A small network was trained on invented records. Each row is its activation on one of them, seen along a few directions.
Records have a field called REN. Each example row is followed by its value.
The largest differences between rows may come from other fields.
In the rows, 500 means zero.
Strong random noise was added to every row along 2 fixed directions; ignore it. To show where, here is one row again and again, with new noise each time:
[694 499 523 438 404 449 595 606 428 406 470 605 564 352 724 540 323 480]
[609 595 555 270 428 422 570 651 598 660 605 361 611 503 683 537 361 566]
[499 602 652 233 469 419 515 641 623 646 582 314 551 508 560 482 488 479]
[514 483 693 419 474 450 499 573 425 306 388 588 440 317 506 438 549 293]

[362 565 649 344 535 448 415 526 613 606 576 361 465 587 368 423 624 465] : pozu
[766 402 269 804 414 529 620 390 261 219 367 843 531 323 730 594 286 555] : setor
[173 488 824 384 624 478 338 471 564 433 447 409 327 523 146 325 866 247] : pazo
[499 538 336 542 487 577 513 465 563 685 584 408 589 663 509 576 455 686] : guku
[621 483 516 524 435 515 521 540 428 418 473 615 559 436 647 529 375 527] : pozu
[425 475 554 480 559 492 482 485 494 431 483 530 460 490 403 434 589 431] : pazo
[688 497 533 495 394 447 547 567 385 333 448 672 530 335 709 524 325 466] : retud
[459 389 661 603 523 489 430 451 346 178 331 744 372 337 411 421 618 273] : pazo
[424 515 746 329 471 446 436 615 539 424 467 449 423 367 470 369 599 272] : kini
[498 477 392 628 501 565 498 422 468 489 480 534 509 560 477 538 500 567] : guku
[413 491 542 580 523 519 462 435 502 457 418 508 426 465 411 511 567 465] : setor
[328 512 481 506 586 520 449 382 619 666 566 324 460 690 280 478 676 530] : nivep
[505 435 306 655 536 548 551 366 498 547 539 523 529 616 461 547 486 629] : nivep
[475 449 400 636 563 547 505 391 433 444 461 557 457 522 405 496 576 507] : guku
[438 540 724 296 489 439 434 644 565 485 494 393 460 405 500 388 574 310] : kini
[481 512 526 414 549 482 501 553 492 525 528 473 499 505 463 450 533 498] : pozu
[582 563 423 507 438 525 535 516 522 596 541 461 570 554 621 578 383 616] : pere
[528 414 320 714 489 594 529 417 420 429 453 648 545 538 515 568 453 574] : nivep
[561 450 480 652 493 540 486 489 338 287 357 685 453 396 518 509 497 410] : pere
[540 480 379 626 498 536 535 439 495 514 467 541 513 513 544 580 418 605] : setor
[702 520 481 458 384 443 574 579 439 441 524 598 598 392 761 553 274 558] : retud
[573 539 512 347 461 450 588 623 546 567 562 433 583 483 622 510 387 540] : kini
[400 642 571 309 530 471 471 523 674 760 607 209 508 642 424 490 599 544] : pere
[510 574 596 310 473 419 478 615 555 563 572 409 544 477 539 475 477 466] : retud

Here are new rows. What is REN for each?
[413 535 732 305 526 445 475 609 528 469 461 414 441 427 415 411 625 320] : kini
[529 493 519 598 468 530 488 470 408 343 392 615 454 419 509 507 501 415] : pere
[324 416 692 539 593 503 385 432 464 316 404 590 350 416 275 414 693 308] : pazo
[496 460 655 480 483 445 455 538 380 231 382 651 437 291 471 420 568 283] : retud
[467 521 359 575 539 528 517 381 545 602 564 425 522 616 448 523 530 620] : guku
[591 396 297 796 458 610 538 384 329 295 377 757 516 442 549 573 430 541] : guku
[302 475 519 541 599 521 435 363 571 558 514 389 427 630 252 448 717 465] : nivep
[427 542 669 365 545 471 438 566 584 572 524 397 477 490 460 477 510 489] : pozu
